Each row below holds a small network's activations on one input, seen along a few directions.
In each table, some parts of the input vary, and every possible input appears once, in random order.
Descriptions start from the smaller parts, as in this example, which fits no table here: one of 6 places along a line, together with either a single point or (one of 2 separate values, together with one of 5 places around a ring) or one of 11 places along a line.
Shared parts are said once, and a part with two or three values counts as separate values.
In the rows, zero is written as 128.

Other details of the inputs vary at random and push rows far along three fixed directions, the same in every table; ignore that.

A family of inputs:
x1: [147  72 135 130 164 130  96 197 226  20 172 100]
x2: [161 164 137 134  87 125 135  44  80 180 120 113]
x3: [146 150 155  95  99 155 141  49  80 182 124 120]
x4: [159  64 100 161 133 135  69 224 205  23 135 110]
x5: [ 93 160  57  94 162  91 160 115  58 118  93 130]
x6: [152 151 134 130  78 140 162  56  80 185 118 121]
x7: [ 75 157  58 102 179  93 148  77  85 126 113 112]
x8: [156 166 149 103 108 152 121  39  86 180 129 116]
x9: [ 49 132 127 150 190  92 139 172 170 120 117 178]
x10: [100 171  50 109 172  89 138  99  57 115 113 127]
x11: [167  81  51  79 134 131 162 130 168  60 137  40]
x12: [ 59 132 130 159 179  70 135 182 150 110 109 178]
x13: [245  87 140 107  58 160 124  70 169 110 166  31]
x14: [139 134 229 151 110 133 118 160 141 173 128 179]
x15: [136 142 208 183  92 142 122 144 140 151 138 192]
x16: [154 150 147  86 101 159 155  62  92 198 117 128]
x17: [157 158 140 131  82 126 143  48  77 178 119 115]
x18: [141 156 223 177 119 147  92 135 140 151 139 171]
x19: [ 97 152  57  89 165  83 164 120  58 129  99 134]
x20: [146 130 123 134  69 157 119  70  44 186 134 128]
x21: [ 98 107 201 191  94 154  86 119 150 173 150 168]
x22: [ 50 142 142 133 198 105 117 171 155 100 113 178]
x23: [ 87 159  59  94 182 123 163 114  57 126 111 124]
x24: [117 136 223 168 102 132 117 122 171 162 121 169]
x25: [164  66 119 139 139 116 130 235 213  31 156 119]
x26: [126 148 216 165 118 160 102 120 164 157 146 181]
x27: [103 111 207 173 104 171  76 127 141 168 153 176]
x28: [122 128 213 161 103 128 131 134 178 184 132 178]
x29: [ 55 134 133 126 198 101 130 184 162 122 124 187]
x30: [128 139 218 181  91 122 121 134 157 156 115 173]
x31: [ 63 140 129 163 177  87 123 183 128  90 124 188]
x32: [159  80 127 146 161 142 109 221 209  21 170 103]
x33: [169  86  46  91 140 130 149 118 165  55 156  40]
x34: [144  75  34  76 107 133 113 151 158  81 147  23]
x35: [ 96 175  54 102 191 120 144 105  63 124 115 120]
x36: [135 148 221 165 109 161 121 153 146 158 122 180]
x37: [181  69  54  78 123  93 163 150 149  68 138  44]
x38: [127 129 228 139 113 133 113 139 163 175 133 181]
x39: [162 160 156 100  96 154 148  76  64 181 104 118]
x40: [ 79 166  47 109 183 103 149  77  94 132 117 114]
x41: [233  83 128  86  29 193  99 137 134 131 157  28]
x42: [173  75  53  95 124 109 156 134 142  48 144  40]
x43: [138 137 229 156 112 141 117 155 140 165 125 179]
x44: [ 66 141 134 144 197 109 135 200 139 112 116 184]
x45: [149 148 128 108  94 178  94  51  83 190  95 119]
x46: [236  56 132 109  48 202 109 111 117 116 174  40]
x47: [ 60 152  31 103 135  97 124 125  70 151 101 104]
x48: [155 156 136 122  77 139 164  62  86 187 103 121]
x49: [169  80  56  67 145 149 150 131 153  53 156  49]
x50: [243  65 146  81  49 147 150  95 170 131 155  39]
x51: [ 55 154  43  72 156 124 110 120  75 151 110 108]
x52: [233  63 218 140  71 170 118 201 220 101 171 107]
x53: [148 142 149 101  91 130 157  52  96 199 111 116]
x54: [ 57 156 126 152 207 115 104 159 160 100 135 179]
x55: [ 71 145  35 110 170 117 113  86  86 137  80 112]
x56: [160 145 135 112  77 123 169  72  87 205 111 125]
x57: [131 147 204 196  96 133 116 125 159 156 137 177]
x58: [192  75  54  69 123 101 157 162 133  61 142  57]
x59: [ 62 154 115 183 186  87 117 164 155 100 126 175]
x60: [ 61 139 115 165 191 128  73 189 130 103  94 175]
x61: [101 174  42 113 172 101 147 102  63 119 116 132]
x62: [ 67 148 122 159 176  98 133 192 139  96 111 192]
x63: [164 165 152 112 101 153 135  64  61 176 123 117]
x64: [136  58 132 144 149 114 117 196 232  28 165  93]
x65: [ 98 152  48  87 163  87 173 127  64 140 104 139]
x66: [115 134 213 179 103 145 124 118 171 164 139 174]
x67: [135 124 123 142  69 149 125  57  60 194 130 115]
x68: [ 54 133 103 184 172 101  82 173 147 106  90 173]
x69: [141 149 213 184  96 129 102 135 137 145 139 186]
x70: [ 69 154 117 171 182  97 120 180 136  91 130 191]
x71: [180  82  65  76 143 137 147 150 125  46 149  42]
x72: [217  69 218 138  72 187 108 169 241  86 167 105]
x73: [ 44 143 105 156 149  99  83 213 129 117 121 175]
x74: [153 147 155  82 101 147 147  60  87 194 114 124]
x75: [ 87 149  48 101 165  87 178 109  80 140  96 125]
Each input here is: one of 5 places around a ring, together with either one of 3 separate values or (one of 2 separate values, together with one of 6 places along a line).
- Changing only the place on the ring of 5 turns x49 into x6. The same change can be made to x38. Which row results? => x37
- Changing only the place on the ring of 5 turns x40 into x35. The same change can be made to x28. Which row results? => x52
- Start at x8 and move only the place on the line of 6, one step at a time. The first step leads to x1. Which rows follow, in order? => x3, x22, x74, x38
- Which other rows does x69 become when the choice among 2 separate values takes its other values? List them by row number. => x70
- Which other rows does x58 become when the choice among 2 separate values takes its other values? List them by row number. => x65
- Which other rows does x73 become when the choice among 3 separate values takes its other values? List them by row number. => x4, x20

A family of inputs:
x76: [148 114 144 130 114 140 120 144 158 112 130 122]
x77: [152 106 134 148 105 133 117 151 139 112 144 127]
x78: [123 120  66  90 152 114 136 138 100  99 122  98]
x79: [147 152 157 119  88 149 129  72  98 179 126 127]
x80: [154 116 145 130 118 121 130 138 167 117 137 124]
x81: [ 70 151 155 183 165  95 112 167 134 118 112 193]
x82: [ 53 146 158 163 176 117  97 159 145 129 128 188]
x83: [142 109 146 130 126 150 103 137 152 116 149 117]
x84: [151 109 143 133 113 144 127 157 143 114 139 128]
x85: [125 120  65  90 156 117 132 141  97 101 123  97]
x86: [151 112 153 129 116 125 126 151 149 115 136 118]
x87: [153 112 144 131 115 141 118 160 139 116 146 125]
x88: [ 58 152 160 166 175 111 118 163 151 129 118 187]
x89: [ 57 182 173 154 151 125 128  90  94 198 103 193]
x90: [139 110 127 150  97 135  99 147 155 120 132 113]
x91: [ 62 149 158 164 162 101 118 177 135 127 125 196]
x92: [155 108 149 130 115 116 134 144 157 117 137 125]
x93: [125 118  69  94 155 105 159 131 112 100 115  99]
x94: [ 54 142 156 164 180 126  99 162 144 131 123 190]
x95: [112 117  64  94 163 131 134 119 113  99 127  94]
x96: [154 113 149 133 114 122 140 149 151 114 145 125]
x97: [155 107 145 135 115 125 148 147 157 117 139 130]
x98: [143 112 145 133 116 144 120 138 159 111 137 121]
x99: [ 66 180 169 151 136 116 128 109  80 196  92 204]
x100: [ 35 158  63 140 202  86 117 150  98 113 101 169]
x101: [ 59 150 155 185 174 107 105 148 146 118 123 188]
x102: [153 109 142 133 116 147 123 160 140 116 140 127]
x103: [120 124  66  96 161 115 155 119 122  99 123  96]
x104: [154 110 147 135 115 129 145 150 153 114 139 127]
x105: [152 114 141 130 120 150 110 151 152 116 132 123]
x106: [148 117 145 129 113 133 115 143 157 112 137 121]
x107: [158 149 155 120  91 139 148  72 110 186 113 135]
x108: [121 124  65  94 160 104 153 116 124 101 130  97]
x109: [145 113 143 132 119 151 115 142 155 113 138 122]
x110: [150 115 142 130 117 147 114 148 154 114 131 123]
x111: [129 101 130 152 103 141  97 134 156 120 142 109]
x112: [163 153 152 141  82 139 143  80  83 171 123 134]
x113: [152 153 159 121  93 141 141  69 104 181 126 127]
x114: [134 108 127 153  99 139 100 141 155 119 139 111]
x115: [156 149 155 120  84 149 135  91  82 182 127 135]
x116: [150 117 148 131 120 137 126 145 161 115 130 118]
x117: [148 144 160 120  97 139 141  59 110 185 130 128]
x118: [153 106 145 130 117 144 115 157 142 116 131 124]
x119: [128 121  65  95 153  97 165 131 112 102 131 104]
x120: [115 156  78  81 131 130 148  49  56 165 115 100]
x121: [149 111 145 134 121 132 136 132 169 116 138 124]
x122: [145 118 150 131 121 135 122 139 159 113 144 114]
x123: [113 113  55 109 155 121 124 113 110  97 131  94]
x124: [147 147 162 121  97 143 138  61 106 182 130 125]
x125: [ 64 186 164 153 148 136 115 104  84 199 102 201]
x126: [122 131  68  91 158 109 144 129 116 100 122  91]
x127: [124 131  60 114 156 113 140 115 111  87 125  94]
x128: [140 102 130 150  94 129 104 153 145 120 131 114]
x129: [123 120  70  93 156 110 153 135 108 100 115  94]
x130: [147 115 144 130 122 148 106 145 151 115 145 119]
x131: [158 147 162 119  87 131 145  81  94 183 118 130]
x132: [122 163  74  81 130 135 145  61  51 166 112 103]
x133: [150 118 143 128 116 140 109 148 153 114 137 121]
x134: [151 103 137 145 106 131 109 148 141 112 135 124]
x135: [152 116 146 132 119 132 132 140 165 114 131 122]
x136: [144 104 147 134 126 134 132 125 170 117 142 122]
x137: [119 154  79  84 137 128 165  46  64 168 109 102]
x138: [138 106 147 132 121 146 117 131 160 112 141 118]
x139: [ 62 146 156 166 163 107 123 177 137 127 119 198]
x140: [157 122 140 150 115 130 117 136 153 103 133 121]
x141: [149 109 149 129 110 128 119 150 147 112 136 122]
x142: [ 25 159  82 125 218  86 132 140 108 115 113 158]
x143: [124 128  62  90 159 122 128 135 107 102 123  96]
x144: [155 105 148 132 116 122 139 144 159 117 131 127]
x145: [124 125  69  94 153 106 156 138 104 100 130  96]
x146: [156 149 160 122  87 145 153  88  90 183 121 131]
x147: [157 155 159 119  91 137 140  74 104 183 119 129]
x148: [150 146 144 136  84 152 118  70  92 180 125 130]
x149: [140 104 128 153  92 132 112 156 143 120 140 117]
x150: [123 117  64  92 153 120 141 139 101  99 116 100]
- Describe the family of inputs behind these rows. => one of 5 places along a line, together with either one of 3 separate values or (one of 2 separate values, together with one of 6 places along a line)
- Changing only the place on the line of 5 turns x129 into x116. The same change can be made to x118. Which row results? => x105
- Changing only the place on the line of 5 turns x91 into x120. The same change can be made to x77. Which row results? => x123
- Start at x85 and move only the place on the line of 6, one step at a time. The first step leads to x78. Which rows follow, in order? => x141, x86, x131, x92
- Start at x94 and move only the place on the line of 6, one step at a time. The first step leads to x95. Which rows follow, in order? => x138, x89, x137, x136
- Which other rows does x139 become when the choice among 2 separate values takes its other values? List them by row number. => x91
- Which other rows does x77 become when the choice among 3 separate values takes its other values? List them by row number. => x112, x149
- Which other rows does x93 become when the choice among 2 separate values takes its other values? List them by row number. => x131

A family of inputs:
x151: [142 104 157 124 134 126 156 195 154  91 151 148]
x152: [144 125 143 129 138 137  87 184 157  89 146 135]
x153: [196 116 114 107  65 123 190  86  95 139 140  92]
x154: [ 86 134  51 105 151  75 143 118  85 116  96 107]
x155: [ 72 122  26 128 158 122 112  99  82 116 116 111]
x156: [202 114 125  77  92 148 163 108  88 159 133  84]
x157: [171 102 101  93  87 196 103  80  87 150 137  80]
x158: [165 131 163 146 173 127 149 139 188  65 126 144]
x159: [118 100 145 113 138 119 141 158 227 122 119 127]
x160: [102 134  49 112 163  73 172 126  82 125 112 116]
x161: [105 105 166 132 171 130 116 110 208  92 181 111]
x162: [ 77 203 203 168 108 170  92  92  66 236  97 202]
x163: [121 112 122 178 117 134  91 163 169  90 136 116]
x164: [171 125 226 130  60 159 105 125 129 182 122 143]
x165: [ 47 191 127 177 164  81  98 138 103 149 107 205]
- Describe the family of inputs behind these rows. => either one of 3 separate values or (one of 2 separate values, together with one of 6 places along a line)
